Each row below holds a small network's activations on one input, seen along a few directions.
Each table varies a few parts of the input and shows all the possible inputs, shuffled.
A made-up example of a description, with smaller parts first: values(3) and (point or line(11) or (ring(5) and line(6))).
Shared parts are said once, and a part with two or three values counts as separate values.
(in the rows, 128 means zero)

Other details of the inputs shift rows strongly along two fixed directions, in all tables alike. That doesn't count.

Rows:
r1: [140 109 121 135 118 134 144 158 107 145 102 132]
r2: [151 119 112 149 138 165 141 143 114 134  96 132]
r3: [ 85 137 173 101 133 105 129  78 173 150 121 121]
r4: [145 122 123 122 119 141 149 162  92 153 109 129]
r5: [145 123 118 139 118 140 130 146 114 130 128 125]
r6: [129 118 122 123 110 109 120 142 117 127 129 126]
r7: [111  97  68 148  58  54  30 129 152   5 198 137]
r8: [105 163 161 107 153 120 124  65 167 143 136 107]
r9: [103 170 161 100 151 123 126  67 161 141 140 108]
r10: [138 118 122 138 138 138 137 154 115 123 139 146]
r11: [100 159 160 113 152 120 126  65 173 140 128 111]
r12: [134 129 114 135 148 128 122 136 123 105 143 142]
r13: [150 129 119 134 121 154 143 154 101 139 124 127]
r14: [148 118 121 147 126 157 149 154 111 144 107 129]
r15: [137 109 125 128 138 132 149 167 102 141 120 149]
Each input here is: values(3) and (point or line(4)).
- The inputs of r11 and r1 match in every part but the values(3) part. If r9 is changed in the same way as r11 into r1, which row does it become? => r4
- Change only the line(4) part in r13. List by row number the other rows that result. => r5, r7, r14
- Change only the values(3) part in r8. List by row number the other rows that result. => r5, r6

Rows:
r16: [114 104 111 134 108  91 111 150 127 100 143 145]
r17: [ 67 170 210  62 165  91 147  53 174 178 145 119]
r18: [ 61 154 210  88 161  96 153  52 199 176 135 120]
r19: [145 128  95 142 138 121  93 122 127  79 144 132]
r20: [185 126 118 163 154 230 194 177  79 170  72 136]
r21: [138 175 211 112 233 221 219  80 143 249  53 113]
r22: [183 131 112 155 159 226 188 176  73 168  62 136]
r23: [182 129 116 162 156 229 190 175  74 170  68 137]
r24: [ 75 171 203  84 146  96 138  40 190 179 118  93]
r25: [115 103 113 136 107  91 112 151 130 101 145 145]
r26: [123 112 122 119 105  93 115 157 115 104 169 142]
r27: [130 115 112 140  87  95 103 140 126 105 138 118]
r28: [115 106 108 127 112  89 109 150 126  98 138 144]
r29: [118  99 116 126  81 102 100 144 127 108 139 133]
r30: [ 74 169 207  91 143  98 140  40 191 180 123  93]
r31: [146 122 103 152 132 127  97 127 136  80 155 131]
r32: [135 134 101 148 113 135 101 124 131  77 150 132]
r33: [140 131  91 148 120 128 101 127 134  89 160 121]
r34: [184 131 110 153 160 225 190 172  70 168  61 137]
r35: [122 117 117 111 110  89 109 156 109 103 159 142]
r36: [131 118 104 129  92  90 102 135 119 102 129 117]
r37: [121 115 120 118 107  91 111 156 110 104 164 143]
r38: [186 128 106 163 164 221 187 178  75 184  76 128]
r39: [120  97 117 125  80 103 103 144 129 107 141 131]
r40: [165 100 121 141 154 182 200 199  69 193  56 151]
r41: [139 136  86 140 126 125  96 126 128  88 150 122]
r42: [144 125 103 153 132 126  94 127 134  82 153 132]
r43: [119 102 111 116  86 100  98 143 123 105 131 132]
r44: [117 100 115 124  82 102  99 143 124 108 137 132]
r45: [122 114 121 120 105  92 112 157 113 105 166 144]
r46: [ 64 155 205  67 141 102 136  41 188 181 117 109]
r47: [139 133  91 149 121 127  98 127 132  91 158 123]
r48: [132 113 112 139  86  95 106 140 128 104 140 116]
r49: [ 88 178 198 104 188 129 131  27 198 157 138 108]
r50: [140 136  83 138 127 123  97 123 126  87 149 122]
- The inputs of r36 and r27 match in every part but one. If r46 is changed in the same way as r36 into r27, which row does it become? => r29
- What do these inputs look like to the network? => line(5) and (values(3) or line(4))

Rows:
r51: [132 121 126 127 128 127 133 143 116 131 126 135]
r52: [115 139 144 118 140 120 129 107 144 133 137 126]
r53: [113 109  78 136  73  56  45 129 144  26 193 133]
r54: [135 126 122 130 137 134 132 140 117 125 130 136]
r55: [110 135 147 111 132 112 130 113 140 137 134 127]
r56: [136 122 121 133 120 133 129 135 122 130 116 125]
r57: [117 141 141 122 136 127 126 101 145 130 132 121]
r58: [133 121 125 131 124 131 132 141 119 131 124 131]
r59: [134 122 124 133 127 133 131 140 120 129 124 131]
r60: [136 123 120 135 122 135 128 135 123 129 116 125]
r61: [134 122 121 134 123 136 130 136 122 129 120 128]
r62: [116 141 143 119 142 122 128 106 143 131 138 126]
r63: [132 122 125 129 120 128 132 142 117 133 123 129]
r64: [137 124 119 137 124 136 129 134 123 127 117 126]
r65: [134 123 123 133 131 132 133 140 120 128 127 134]
r66: [113 138 144 116 142 119 130 109 143 131 137 129]
r67: [136 125 120 135 127 138 130 135 122 126 122 128]
r68: [133 121 125 131 123 130 131 141 118 132 124 130]
r69: [117 141 143 120 138 126 127 103 145 130 135 123]
r70: [139 128 118 136 128 139 128 132 122 125 120 125]
r71: [134 121 125 131 121 132 131 139 120 131 123 129]
r72: [138 129 120 133 135 137 131 138 119 126 131 132]
r73: [113 135 144 119 128 121 126 105 146 136 128 121]
r74: [111 135 146 115 139 117 129 111 143 134 135 129]
r75: [135 124 123 135 126 136 131 138 122 127 124 131]
r76: [112 137 145 117 141 118 130 109 143 132 135 130]
r77: [136 122 121 133 118 132 128 135 121 131 116 125]
r78: [136 125 122 134 130 135 132 138 120 127 126 131]
r79: [119 144 138 123 137 128 123  99 147 130 129 118]
r80: [115 139 144 120 135 124 128 105 146 131 134 123]
r81: [134 121 123 132 119 133 130 137 120 131 119 127]
r82: [132 120 125 127 129 128 133 143 118 130 126 136]
r83: [132 121 125 127 122 126 134 143 117 134 125 131]
r84: [133 122 125 129 118 130 132 141 119 132 122 128]
r85: [134 121 124 131 122 133 131 139 121 130 123 130]
r86: [118 144 139 122 138 129 125 101 146 130 133 120]
r87: [114 138 142 122 133 124 126 103 147 133 129 122]
r88: [135 122 122 131 116 130 129 137 120 132 115 123]
r89: [136 129 121 131 138 136 131 139 117 125 131 135]
r90: [118 143 142 121 139 128 126 103 145 130 136 122]
r91: [133 122 124 131 129 131 132 142 120 130 127 133]
r92: [112 135 146 116 134 116 129 110 144 136 134 126]
r93: [134 124 123 135 128 134 132 139 121 128 125 132]
r94: [133 121 125 129 125 128 133 142 118 132 126 132]
r95: [137 127 122 134 132 137 131 137 119 125 128 131]
r96: [138 126 119 136 126 137 129 133 123 126 118 125]
r97: [133 122 123 130 117 131 131 138 119 133 119 126]
r98: [138 130 120 135 133 138 130 137 119 125 129 130]
- What do these inputs look like to the network? => line(6) and line(8)
- The inputs of r72 and r91 match in every part but the line(8) part. If r98 is changed in the same way as r72 into r91, which row does it become? => r59
- Change only the line(6) part in r76. List by row number the other rows that result. => r64, r65, r75, r87, r93
- Change only the line(8) part in r96. List by row number the other rows that result. => r56, r60, r64, r70, r77, r79, r88
- Start at r90 and move only the line(8) part, one step at a time. The first step leads to r69. Which rows follow, in order? => r80, r75, r53, r85, r71, r84
